Questions about the grid below.
1) Read off the entry directly above 702.
2) Read off the entry directly above 494.
3) Read off the bottom-right entry.
4) Read off the bottom-left entry.
5) Read off the entry directly above 552.
6) Read off the entry just left of 508.
7) Read off the entry just left of 526.
8) Read off the entry just right of 723.
[[723 522 331 553 366 418 457 573 451]
 [702 502 319 646 378 526 552 608 449]
 [575 301 608 599 716 334 414 545 582]
 [522 290 662 565 610 336 376 493 561]
 [557 275 626 617 716 283 396 563 654]
 [805 508 367 614 391 489 544 491 436]
 [324 343 755 468 650 489 344 551 414]
 [436 406 605 520 553 449 550 554 275]
 [562 624 534 680 397 319 389 753 549]
 [462 429 494 477 549 479 556 694 162]
 [721 547 327 592 323 528 525 593 454]
 [796 500 331 556 345 518 613 590 471]
 [524 334 568 593 639 254 375 577 618]
 [709 547 572 608 522 495 427 630 607]]
1) 723
2) 534
3) 607
4) 709
5) 457
6) 805
7) 378
8) 522

grid = 7.099,4.469,0.788,1.254
Give the entry just left of 4.469.
A: 7.099
Give the 1st entry from the right.
A: 1.254
Give the third entry from the right.
A: 4.469

Read these off the table that follows.
1) The entry just right of the centre entry?
2) The entry just left of the smallest entry?
[[-0.2 -0.5 -0.6 -0.1 -1.1 -0.1 -1.4  0.3 -1.0 -0.7 -1.2 -1.0  0.0 -1.1
  -1.1]
 [ 0.2 -1.1  0.3  0.2 -1.7  0.5 -1.8  0.9 -1.5 -1.1 -1.5 -1.4  0.7 -0.3
  -0.9]
 [ 0.0  2.1 -2.2 -0.2 -0.3  0.1  0.2  0.1 -0.4  1.6 -0.5 -0.6  0.0 -0.9
   1.7]
 [-0.5 -0.7  1.5 -0.8  0.6 -0.4  1.1 -0.8  0.4 -0.7  0.7  0.4 -0.6  1.8
   2.1]
 [-1.8 -1.4  0.0 -1.5  1.0 -2.3  0.6 -2.3  0.8 -1.1  0.8  0.6 -2.3 -0.7
  -1.4]
 [-0.1  0.7 -1.9 -0.1 -1.2 -0.2 -1.3  0.4 -1.1  0.5 -1.3 -1.3  0.0 -2.1
  -1.1]
 [-0.6 -2.4  1.6 -0.5 -0.6 -0.5 -0.8 -0.4 -0.5 -2.2 -0.4 -0.4 -0.4  0.7
  -1.0]
 [-1.3  0.8 -1.2 -1.4  1.3 -1.8  1.5 -2.0  1.0  0.7  1.0  0.7 -1.9 -0.8
   0.6]
 [ 0.2 -1.6  0.8  0.2 -1.7  0.5 -1.8  0.9 -1.5 -1.5 -1.5 -1.3  0.7  0.0
  -1.1]
 [-0.1  0.7 -2.0 -0.1 -1.1 -0.1 -1.3  0.4 -1.1  0.6 -1.3 -1.3  0.0 -2.1
  -1.0]
 [-0.6 -1.5  1.4 -0.6  0.0 -0.5  0.1 -0.6 -0.1 -1.4  0.1  0.0 -0.5  1.1
   0.4]
 [-1.0 -1.1  0.2 -0.9  0.1 -1.3  0.0 -1.2  0.1 -0.8  0.1 -0.1 -1.2 -0.5
  -0.9]
 [ 0.4 -1.5  0.9  0.4 -1.9  0.8 -1.9  1.2 -1.7 -1.5 -1.7 -1.5  1.0  0.1
  -0.8]
 [-0.9 -2.7  1.6 -0.7 -0.4 -0.9 -0.8 -0.7 -0.3 -2.3 -0.3 -0.3 -0.7  0.4
  -1.5]
 [-1.6 -2.5  1.8 -1.4  1.0 -1.9  0.8 -2.1  0.9 -2.1  1.0  0.8 -1.9  1.0
  -0.7]]
1) 1.0
2) -0.9

x =
5.103,3.683,-2.149,3.981,5.200,-3.903,-2.710,-2.050,4.550,3.590,-2.927,-2.183,-3.503,-2.608,-3.315
6.233,3.303,0.697,3.467,7.872,1.525,0.598,1.429,5.706,4.148,-0.116,2.218,0.853,1.151,-0.260
6.694,1.758,1.285,0.522,5.724,-0.093,-1.391,0.776,4.452,1.882,0.066,0.025,1.295,-0.088,0.539
2.494,-4.789,-1.961,-2.666,-3.573,-1.685,-1.496,-0.810,1.827,-4.312,1.294,-0.647,-1.395,-1.496,-3.652
1.294,-2.031,4.523,0.580,-2.605,4.608,4.003,5.318,2.030,-2.049,5.296,3.895,4.790,4.615,3.798
5.785,2.036,0.073,4.993,6.151,2.057,1.330,0.674,5.363,4.764,-0.215,2.976,0.414,2.609,0.358
Give the smallest entry in the first row.
A: -3.903
The entry just left of the smallest entry is 2.494
Give the entry directly below 5.706.
A: 4.452
Give the first entry on the diagonal from the top-right corner.
A: -3.315
The bottom-right entry is 0.358
The minimum is -4.789
Give the first entry in reading order.
A: 5.103
Give the second entry in reading order.
A: 3.683
Give the bottom entry of the column that holds the smallest entry.
A: 2.036
The 2nd entry on the diagonal from the top-right corner is 1.151
The smallest entry in the last column -> -3.652
The largest entry in the last row is 6.151
The 4th-last entry, reading row by row: 2.976
The smallest entry in the last row is -0.215
Give the first entry of the largest entry's row.
A: 6.233
The entry just right of 6.151 -> 2.057
The second largest entry: 6.694
Give the top entry of the column that holds the largest entry.
A: 5.200
Give the entry directly below the largest entry.
A: 5.724
The entry directly below 1.827 is 2.030
The entry just left of -4.312 is 1.827
The entry directly above 4.790 is -1.395
Give the entry just right of -2.149.
A: 3.981
The entry in the bottom-left corner -> 5.785
The entry just left of -2.050 is -2.710
The entry just right of 4.148: -0.116
Give the entry directly below -3.315.
A: -0.260
Give the entry directly below the smallest entry.
A: -2.031
The entry just right of the smallest entry is -1.961
Give the entry just left of 6.151.
A: 4.993

[[-1.015 -4.214 -0.921 -0.815  3.366  2.004 -0.231 -0.812 -2.285 -1.034
  -4.937 -1.079]
 [-1.015  1.690  0.796 -0.815 -0.412 -1.951 -3.707 -0.812 -1.272  3.657
  -0.776 -0.119]
 [ 2.161  1.359 -3.141 -5.829  0.661  2.004  0.136  3.940 -1.272  1.213
   1.073 -1.079]
 [-1.015 -3.269  4.072 -0.815  0.661  0.753 -0.231 -0.812 -2.018  0.815
  -0.776 -1.079]
 [ 3.064  0.041 -1.100 -0.815  0.661 -1.889  1.888  0.589 -5.629 -2.376
  -0.776 -1.079]
 [-1.015  2.286  0.798 -0.815  1.361  2.865 -0.231 -0.812 -1.272  0.815
   3.156 -1.079]
 [-4.524 -2.234  0.798 -2.560  0.661  2.004 -0.231 -0.917  0.191 -0.956
  -0.776 -1.079]
 [-1.387  2.082  1.589  3.740  0.661  2.004 -0.231 -0.308 -1.272  0.815
  -3.033 -1.079]
 [-1.015  1.359  0.798 -1.062 -0.320 -1.242 -1.382  1.140  1.715  1.683
   1.906 -1.079]
 [-1.055  1.359  0.798 -3.029 -0.878  2.856  0.190 -0.812 -5.311  1.546
  -0.776 -1.079]
 [-1.015  2.188  2.190 -0.815  0.661  1.376 -3.882 -0.812  2.217  1.008
   4.481 -1.079]
 [ 3.343  2.957  0.798 -0.815  0.661  2.004 -0.231 -0.812  0.638 -1.195
  -1.001 -3.058]
 [ 0.338  1.359  0.798  1.298  0.661  2.004 -0.432 -1.886 -1.272  0.815
   1.706 -0.819]
 [-1.015 -0.409  0.798  0.557  0.661  2.004 -0.231 -2.129 -2.359  1.679
   3.224 -1.079]]
Report the 1st entry in reading order.
Answer: -1.015
Report the third entry in reading order.
Answer: -0.921
Report the entry just right of 1.361.
Answer: 2.865
The 2nd largest entry: 4.072
The fourth entry in reading order is -0.815

-5.650,2.694,0.895,1.858,-0.871
-3.902,0.691,-4.063,3.627,1.173
-6.620,3.806,-1.991,-0.792,-3.324
-3.186,-0.129,-3.609,4.887,3.149
-2.437,-0.988,-2.720,5.844,0.153
-1.434,-2.138,0.736,4.591,-2.763
-2.112,-1.361,-5.223,4.775,2.262
-3.722,0.484,-0.180,3.328,-5.097
Counting starts at 1.
Find the entry in row 3 and column 1.
Answer: -6.620
The entry in the bottom-left corner: -3.722
Find the entry in the top-right corner.
Answer: -0.871
The entry in the bottom-right corner is -5.097
The entry in row 1 and column 2 is 2.694
Find the entry at row 3, column 3.
Answer: -1.991
Find the entry at row 2, column 1.
Answer: -3.902
Find the entry in row 2 and column 3.
Answer: -4.063
The entry in the top-left corner: -5.650
The entry at row 1, column 3 -> 0.895
The entry directly below the smallest entry -> -3.186
Find the entry just right of the smallest entry.
Answer: 3.806
Find the entry directly above 0.153.
Answer: 3.149
Find the entry directly above 4.775.
Answer: 4.591
The bottom entry of the column that holds the largest entry: 3.328
The entry directly above the largest entry is 4.887
Find the top entry of the column that holds the largest entry.
Answer: 1.858
The entry directly below 1.858 is 3.627
The entry just left of 4.775: -5.223
Find the entry just right of the largest entry.
Answer: 0.153
